Here are a small network's activations along a few directions, averaged over the inputs that share one value of a field.
Related values have similar rows: they may be neighbours, one step apart, or belong to one group.
In the rows, 500 means zero.
Random noise pushes rows far along 8 fixed directions. That doesn't count. These rows show it; they differ only by the noise:
[764 388 508 803 383 343 567 625 687 703 779 533 635 548 359 392 439 192
 566 473 317 176 472]
[542 473 503 836 655 523 422 377 605 661 281 407 610 536 620 507 686 565
 716 490 403 655 488]
[512 542 526 471 322 325 527 407 405 557 573 425 696 468 590 546 616 308
 501 495 550 502 584]
[574 497 506 564 660 520 520 473 495 589 494 541 283 622 703 349 557 584
 529 626 446 562 434]
[574 625 473 642 594 591 530 457 450 549 390 490 502 542 546 402 630 532
 680 515 464 508 477]
[491 453 519 525 400 189 488 541 346 479 643 508 556 507 509 374 567 173
 537 563 592 356 559]
[587 376 434 458 574 270 379 482 621 447 630 602 291 536 617 399 558 465
 527 614 480 485 391]
[582 622 577 325 483 437 726 551 271 546 847 594 293 620 616 419 527 436
 378 627 558 368 464]
[434 656 504 217 479 508 545 447 418 370 544 454 471 395 406 666 585 585
 462 491 640 577 476]
[377 396 465 469 601 254 294 402 494 388 363 464 436 455 614 482 654 471
 585 581 612 675 492]


Mizib, 15 values:
z11: [209 443 565 243 542 614 458 456 462 388 347 434 461 356 322 724 337 645
 207 443 643 672 592]
z14: [577 450 428 734 308 301 388 347 579 537 441 590 845 414 582 481 634 240
 647 340 445 405 546]
z2: [330 509 436 468 582 501 540 590 267 313 430 518 506 473 249 458 457 413
 626 482 617 390 551]
z13: [689 591 468 574 475 614 504 455 516 504 503 682 441 610 779 301 606 551
 549 483 394 422 426]
z15: [411 485 510 595 598 508 424 400 502 542 375 422 492 532 629 650 625 636
 608 560 481 691 468]
z12: [394 716 551 616 674 839 701 493 301 581 218 427 550 482 370 481 547 627
 600 443 523 575 525]
z7: [528 437 456 627 386 613 305 584 720 491 208 356 662 418 418 443 343 480
 526 411 400 550 575]
z10: [418 398 439 651 611 377 363 275 718 511 387 461 782 372 353 928 720 638
 720 349 484 680 412]
z1: [599 422 505 676 567 462 436 573 638 565 572 560 332 585 660 370 511 524
 475 570 398 436 434]
z3: [292 316 639 597 695 438 361 646 614 358 494 476 457 392 200 672 400 606
 458 426 637 543 496]
z5: [569 567 410 421 440 547 427 364 515 403 534 624 538 565 756 572 599 684
 541 443 472 540 486]
z8: [466 499 587 463 345 376 595 482 481 568 588 400 665 443 438 669 546 408
 421 478 549 541 548]
z9: [390 444 622 479 417 481 641 542 399 634 676 344 658 533 468 743 432 496
 382 483 523 574 579]
z6: [463 444 462 418 514 560 313 464 612 388 413 442 530 481 513 639 473 649
 540 457 493 664 471]
z4: [373 351 543 950 684 553 516 636 367 623 306 495 654 586 365 356 457 382
 660 441 482 372 642]
Each value of Mizib is a pair of two hidden parts, and every pair occurs once (5 first parts, 3 second parts).
z2 and z10 share the first part; z2 and z5 share the second. Which value has the first part of z5 and the second part of z10? -> z3
z7 and z1 share the first part; z7 and z15 share the second. Which value has the first part of z15 and the second part of z1? -> z8

Pamu, 22 values:
m10: [309 210 631 554 597 197 412 661 562 513 573 358 372 499 400 531 386 381
 350 624 580 569 491]
m18: [446 496 562 399 529 409 651 407 328 592 630 493 338 589 738 496 557 516
 351 639 537 624 481]
m20: [630 623 534 676 492 528 554 479 529 586 512 427 640 499 510 582 685 520
 651 426 415 507 507]
m8: [592 576 319 278 343 683 417 253 742 494 348 546 592 351 599 612 513 592
 496 420 412 648 471]
m1: [466 350 547 580 498 162 470 273 365 551 674 575 562 591 804 576 716 428
 547 559 551 519 555]
m3: [619 615 473 545 322 681 553 390 491 567 412 462 654 539 750 450 531 564
 526 392 388 539 611]
m15: [328 397 671 603 601 446 494 656 322 514 478 444 371 613 571 398 423 438
 363 626 605 571 522]
m21: [585 472 324 311 476 303 380 273 731 387 667 581 515 371 600 771 716 577
 534 486 433 585 352]
m19: [423 466 384 565 616 495 421 519 523 400 273 564 469 428 336 374 465 484
 644 459 550 482 492]
m2: [566 547 422 421 537 446 454 595 351 288 649 700 258 634 632 222 506 480
 613 617 536 362 461]
m14: [434 309 498 493 593 354 495 394 455 638 527 557 381 642 828 450 504 520
 413 602 503 654 530]
m9: [718 476 343 338 380 469 454 419 746 517 569 610 302 535 713 294 422 487
 451 605 315 483 380]
m11: [550 750 527 438 403 645 605 419 304 445 540 515 738 496 510 628 625 572
 586 354 543 474 540]
m12: [506 406 488 653 499 432 261 464 662 472 347 478 534 495 606 436 565 456
 639 498 468 586 468]
m4: [453 639 606 465 316 681 764 730 291 669 472 311 550 518 325 328 252 295
 261 558 528 357 661]
m13: [392 641 443 458 466 594 496 346 290 387 232 481 674 459 616 520 603 535
 533 456 602 583 622]
m7: [850 511 360 695 495 554 518 442 926 663 567 570 518 507 605 506 607 594
 650 450 231 453 363]
m17: [418 335 534 616 643 217 429 445 487 571 527 533 496 527 525 522 614 386
 563 564 536 501 474]
m6: [397 347 647 316 347 434 491 520 407 656 653 505 427 551 626 512 301 429
 109 549 567 567 633]
m5: [577 448 430 542 501 533 450 564 515 449 459 630 477 567 486 275 337 427
 538 512 445 328 506]
m22: [816 487 350 500 333 636 358 545 887 501 432 517 494 477 488 320 365 530
 546 474 239 396 412]
m16: [638 439 558 506 338 658 517 658 607 657 544 420 522 551 503 357 196 478
 312 526 367 399 557]
Pamu is arranged as a ring.
How many steps from neighbour to neighbour lead from m20 to m1, at the fewest? -> 11
Going along Pamu from m21 by way of its neighbour m18, in what order are m10, m8, m3, m14, m9, m13, m22 met? -> m9, m10, m22, m3, m13, m14, m8
List every value one step from m16, in the order listed. -> m15, m2
List every value one step from m6, in the order listed. -> m11, m5

Kan, 18 values:
g14: [463 399 520 496 579 408 478 454 513 523 561 576 445 540 510 465 512 469
 436 533 496 487 492]
g18: [616 679 456 690 519 623 648 423 347 638 433 528 569 597 634 363 638 462
 676 526 394 434 503]
g6: [494 675 451 314 353 657 529 551 424 463 363 396 495 444 460 371 381 454
 432 505 545 511 564]
g16: [587 468 380 153 368 298 426 318 638 354 689 624 440 417 578 645 520 519
 454 502 500 516 412]
g1: [531 617 469 251 453 500 480 425 476 444 509 498 384 514 728 537 585 653
 419 555 535 642 440]
g15: [487 559 456 302 445 452 558 529 471 391 587 488 402 455 408 544 493 473
 451 546 547 470 439]
g2: [319 360 537 522 563 223 293 530 389 302 484 552 494 483 461 499 549 402
 583 533 658 507 520]
g17: [400 316 456 508 481 372 352 472 531 427 428 497 544 459 550 454 445 468
 479 500 529 562 552]
g9: [484 479 509 620 620 438 581 537 344 517 610 632 437 595 523 383 548 433
 551 531 535 352 489]
g4: [347 396 645 449 444 342 539 517 434 599 471 338 512 507 574 543 465 380
 337 600 593 626 636]
g3: [495 599 503 384 391 599 624 442 443 580 434 434 543 470 568 521 508 511
 421 531 507 568 541]
g12: [462 430 527 689 570 614 507 458 456 606 302 446 578 551 561 450 456 509
 533 466 451 574 584]
g5: [393 426 724 469 402 437 621 518 370 707 595 337 562 576 748 584 485 463
 230 552 547 673 606]
g11: [345 449 554 585 521 568 432 584 406 482 282 403 618 470 352 423 359 418
 456 453 579 523 649]
g13: [641 393 457 308 290 500 401 542 884 524 624 507 460 427 544 583 293 569
 255 480 384 519 453]
g10: [558 556 580 812 673 631 561 496 426 624 536 494 545 608 563 590 658 611
 691 435 449 506 495]
g7: [492 604 434 318 271 540 590 470 321 491 393 485 576 465 559 280 418 308
 414 540 525 426 631]
g8: [524 529 558 712 706 491 481 564 425 482 613 597 372 601 526 454 614 546
 650 533 515 437 412]
Kan is arranged as a ring.
List every value one step from g9, in the order listed. -> g14, g12
List every value one step from g6, in the order listed. -> g1, g4
List every value one step from g8, in the order listed. -> g13, g10
List every value one step from g3, in the order listed. -> g18, g15
